Each row below holds a small network's activations on one input, seen along a few directions.
Each table varies a few parts of the input and shows all the possible inputs, shuffled.
Descriptions start from the smaller parts, as in this example, which fits no table here: one of 2 separate values, together with either a single point or one of 11 places around a ring or (one of 4 places along a line, together with one of 5 places around a ring).
Shared parts are said once, and a part with two or three values counts as separate values.

A family of inputs:
row 1: [ 25 -34  -5  -5  16  13   5   2 -15  -2 -26]
row 2: [ 12 -20 -10 -10  19  26  10 -16 -28  -2 -30]
row 3: [-15  -7 -30   8 -17  17  28   4  14 -16  14]
row 4: [ -5 -31 -16 -39   1  24  11  11   0 -14 -12]
row 5: [ -1  40  46  -6 -28 -20  -9   2 -12  23  45]
row 6: [  9  43  35 -27  22 -55 -10 -14  13  10  23]
row 7: [-22  15  16  -8 -20 -21 -28 -10  15  55  10]
row 8: [-29  42  23   1  -1 -52  -2  12  -2  21   0]
row 9: [ 23 -20  -5  -9  18  27  -2  16   5  -4 -28]
row 10: [  0   0 -25  24 -16  12  10   7  12 -25  -3]
row 11: [ 17 -19 -18 -21   2  20  -3  14  -2 -14 -27]
row 12: [-11  -6 -10  34  -2  18  15 -26 -12 -21  -8]
row 13: [  1  -3  -8  36  -2  18   6   7  19 -19  -5]
row 14: [  2 -18  -6  40  -5   6  10  -9   0 -20  -3]
row 15: [ -6  18  13 -18  16 -32 -42  -1  -7  28  48]
- What do these inputs look like to the network? => either one of 5 separate values or (one of 2 separate values, together with one of 5 places along a line)
- Change only the choice among 2 separate values in row 1. List by row number the other rows that result. => row 14
- Which other rows belong to the same alternative as row 7? List them by row number. => row 5, row 6, row 8, row 15

A family of inputs:
row 16: [-16  21  -3   7 -21  -6   0  15  17  -3  36]
row 17: [-25  15   0  17 -31  -1  -8  -4   8  22  13]
row 18: [ 20   2  13 -10  33 -10 -13  -5 -11   0 -19]
row 19: [ 12  14   8 -35  22 -18   8   7   3  -7  -6]
row 20: [ 21 -44 -26 -12   5  47  15  14  -6 -22 -38]
row 21: [ 10 -10  11 -17  14   0 -17 -14 -30  23  -5]
row 22: [ -8   6  16  32 -12   1  -1 -24 -10  11  11]
row 23: [  5  13  10  41   5 -18   6 -10   2  -9   0]
row 24: [  7   0   1 -43   0  -8 -14  14  14   9  16]
row 25: [ -6 -31 -41  33  -9  40  26  -3   7 -37 -17]
row 26: [-10  26   5  14  -7 -25  18   5   9 -24  12]
row 27: [-10 -12   5 -29  -1  -3 -19   6  -4  36  -2]
- The inputs of row 25 and row 20 match in every part but one. If row 22 is changed in the same way as row 25 into row 20, which row does it become? => row 21
- What do these inputs look like to the network? => one of 2 separate values, together with either a single point or one of 5 places around a ring

A family of inputs:
row 28: [ -4  -7   3 -24  -7   2 -18   4   3  30   2]
row 29: [ 18  -5  11  14  19  -2  -6 -13 -16  -1 -13]
row 30: [-18  12   4   9 -19  -6 -11  -8   1  18  27]
row 31: [  0 -43 -43  24 -15  56  26   6   5 -34 -26]
row 32: [ -7  23   6  20  -5 -18  12  -3   8 -12   4]
row 33: [ 11  -6  -3 -30  17  -4   3   6  -3  -7  -9]
row 34: [ 14   6   4   6  21  -9   6  -2   3 -19  -6]
row 35: [ 13 -12   7 -25  16   8  -5  -5 -19  10 -17]
row 36: [ -4   3  -4 -27  -5  -3 -10  21  12   9   8]
row 37: [-11  12  11  31  -2 -13   1 -14  -7   7   0]
row 38: [-12  18   5   2 -20 -10   2   7  12  -1  30]
- What do these inputs look like to the network? => either a single point or (one of 2 separate values, together with one of 5 places around a ring)
